Each row below holds a small network's activations on one record, seen along a few directions.
Here are examples, each followed by its value of one field, Godam.
Records without Godam are marked none.
Other fields move the rows too, some of them a lot.
In the rows, 500 means zero.
Random noise pushes rows far along 5 fixed directions. That doesn't count. These rows show it; they differ only by the noise:
[579 477 457 335 752 441 501 605 520 416 510 465 390 409 454 529 455 442]
[496 542 664 319 702 573 409 722 426 415 612 607 470 378 556 382 453 498]
[482 629 636 436 588 456 316 671 434 549 576 536 443 493 578 309 429 514]
[599 516 615 387 613 396 490 711 483 482 536 351 260 570 533 474 435 330]
[439 558 445 464 660 365 345 530 484 565 462 506 519 468 511 399 450 530]
[354 331 595 338 765 399 540 669 420 418 431 462 513 460 545 551 501 325]
[540 419 690 357 597 768 480 702 453 412 530 499 473 496 636 420 531 334]

[408 688 694 653 250 758 288 493 439 639 607 726 699 534 671 201 535 735] : k2
[182 511 742 377 658 364 317 667 368 494 550 579 628 469 601 333 476 489] : k6
[283 426 786 330 701 477 472 699 334 410 578 659 633 401 539 417 493 513] : k5
[668 286 421 576 485 758 582 499 550 500 357 408 581 585 552 547 524 390] : k10
[523 352 506 322 804 808 655 563 472 238 535 742 694 201 463 621 565 557] : k13
[529 543 470 438 692 421 359 582 466 515 508 495 505 462 477 413 430 555] : k8
[727 277 416 444 607 567 806 553 562 373 460 415 385 476 459 707 473 340] : k7
[466 508 311 473 688 289 477 409 564 514 475 562 543 380 391 608 505 566] : k8
[531 495 387 665 394 343 491 413 493 635 401 465 513 600 448 538 433 523] : k1
[359 519 239 689 634 165 447 326 493 646 315 508 709 486 379 534 444 637] : k13
[458 365 535 492 575 619 616 533 422 425 495 679 656 410 521 593 502 522] : k1
[586 408 392 551 573 541 504 495 494 519 441 553 630 458 478 509 444 566] : k10
[414 471 666 296 658 522 514 619 438 364 592 625 540 347 542 476 487 464] : k3
[412 286 406 575 438 635 585 332 533 527 337 576 752 488 553 572 581 442] : k7
[852 536 402 464 547 490 644 605 583 411 598 365 234 482 376 613 417 484] : k9
[344 495 627 499 427 493 438 554 460 513 492 470 548 571 553 449 536 483] : k15
[380 414 305 446 585 489 556 340 586 452 409 503 600 436 453 609 605 505] : k15
[567 329 224 439 682 540 583 281 601 444 351 455 608 443 365 646 561 487] : k5
[338 339 308 605 599 222 486 337 488 580 251 352 630 591 467 589 484 379] : k3
[719 617 294 586 514 523 510 440 584 504 520 520 503 438 397 504 362 686] : k4
[753 666 845 481 341 568 473 872 441 484 742 400 161 595 567 363 381 455] : k9
[465 406 383 481 679 344 583 450 571 448 421 417 518 478 442 658 505 469] : k6
[781 553 484 417 635 450 630 634 488 379 672 620 391 295 334 549 319 661] : k7
[852 600 504 274 671 862 473 600 610 330 728 622 383 297 425 394 443 620] : k11
[546 463 296 492 616 535 434 390 591 517 413 373 482 557 523 488 533 411] : k6
[446 416 282 482 668 463 561 410 528 420 424 523 625 407 390 606 506 567] : k15
[650 729 567 585 319 408 375 560 518 664 594 534 382 581 490 357 375 646] : k1
[411 632 377 651 413 249 402 405 520 692 390 430 466 605 482 476 484 568] : k12
[588 357 527 526 424 816 686 491 509 394 419 473 562 520 537 605 590 400] : k14
[398 379 540 445 560 428 513 489 496 515 419 432 489 600 539 523 552 323] : k5
[594 554 477 507 570 422 422 561 523 569 525 409 376 562 517 376 407 447] : k11
[655 603 377 546 213 827 569 222 610 492 556 558 469 462 474 549 646 617] : none
[522 378 559 516 590 527 638 564 497 459 505 520 580 473 505 560 478 470] : k11
[642 655 621 492 313 614 472 616 496 533 619 452 262 601 568 423 525 436] : k12
[357 472 680 402 464 487 666 561 373 375 606 603 443 397 501 601 561 502] : none
[723 643 703 438 526 588 485 741 476 446 709 568 379 472 506 427 401 559] : k8
[516 434 550 452 365 768 597 482 515 440 556 496 529 477 592 551 590 458] : none
[609 632 670 462 496 286 561 727 423 468 709 483 217 534 462 473 387 521] : k2
[616 748 508 382 497 470 408 529 542 456 744 699 362 322 401 383 448 748] : k2
[457 518 655 376 490 740 468 599 483 392 594 674 598 370 558 423 504 586] : k4
[526 574 575 573 264 561 539 465 492 549 525 462 459 606 564 489 578 456] : k14
[588 385 442 448 418 485 642 477 592 467 456 312 331 557 485 663 591 300] : k9
[468 455 561 491 440 586 526 539 478 473 501 529 603 492 526 492 494 512] : k4
[604 538 249 515 530 533 402 262 615 518 433 493 569 457 413 503 511 573] : k3
[692 663 552 456 411 550 586 530 550 428 643 532 333 432 441 533 500 593] : k14
[293 315 472 498 704 392 612 499 468 455 332 508 647 436 501 636 550 407] : k13
[435 427 478 502 650 214 569 539 465 521 474 543 577 442 456 600 433 573] : k10
[130 255 810 505 463 475 605 690 271 471 406 510 672 612 651 580 593 247] : k12

Here are new rows. What is Godam for each?
[380 494 204 472 583 487 472 228 590 451 466 610 664 341 378 610 605 641] : k15
[365 269 327 575 402 617 610 289 568 537 275 406 696 602 588 629 647 338] : k4
[425 559 585 558 388 430 511 541 452 548 487 485 455 563 569 448 528 461] : k14
[628 462 487 527 447 660 521 484 612 523 432 404 446 565 539 536 550 398] : k8
[479 262 553 659 488 502 702 563 417 537 352 459 681 599 560 579 429 387] : k7
[298 526 371 583 720 152 342 476 419 597 424 610 702 442 440 490 419 644] : k8
[715 515 556 577 448 550 500 635 487 531 560 471 408 594 532 465 410 467] : k10
[358 724 608 546 281 692 213 469 492 617 586 648 616 524 637 198 564 653] : k15
[493 379 402 474 593 487 621 473 520 438 464 513 609 413 432 640 531 524] : k9
[836 679 450 521 537 585 449 541 578 451 610 534 372 422 419 432 346 671] : k3
[592 464 539 434 616 396 518 594 470 476 503 378 341 582 461 498 446 399] : k5
[547 642 601 605 233 623 427 499 495 577 608 530 492 589 599 392 491 519] : k4
[489 675 602 693 412 106 454 621 406 702 523 485 412 628 515 423 304 618] : k1
[600 700 731 728 194 542 356 620 434 683 573 399 366 769 625 294 459 412] : k13
[420 447 244 622 574 213 499 336 525 618 338 527 631 455 430 534 425 599] : k7
[462 602 447 437 425 344 417 259 537 487 517 486 351 485 422 581 585 587] : none
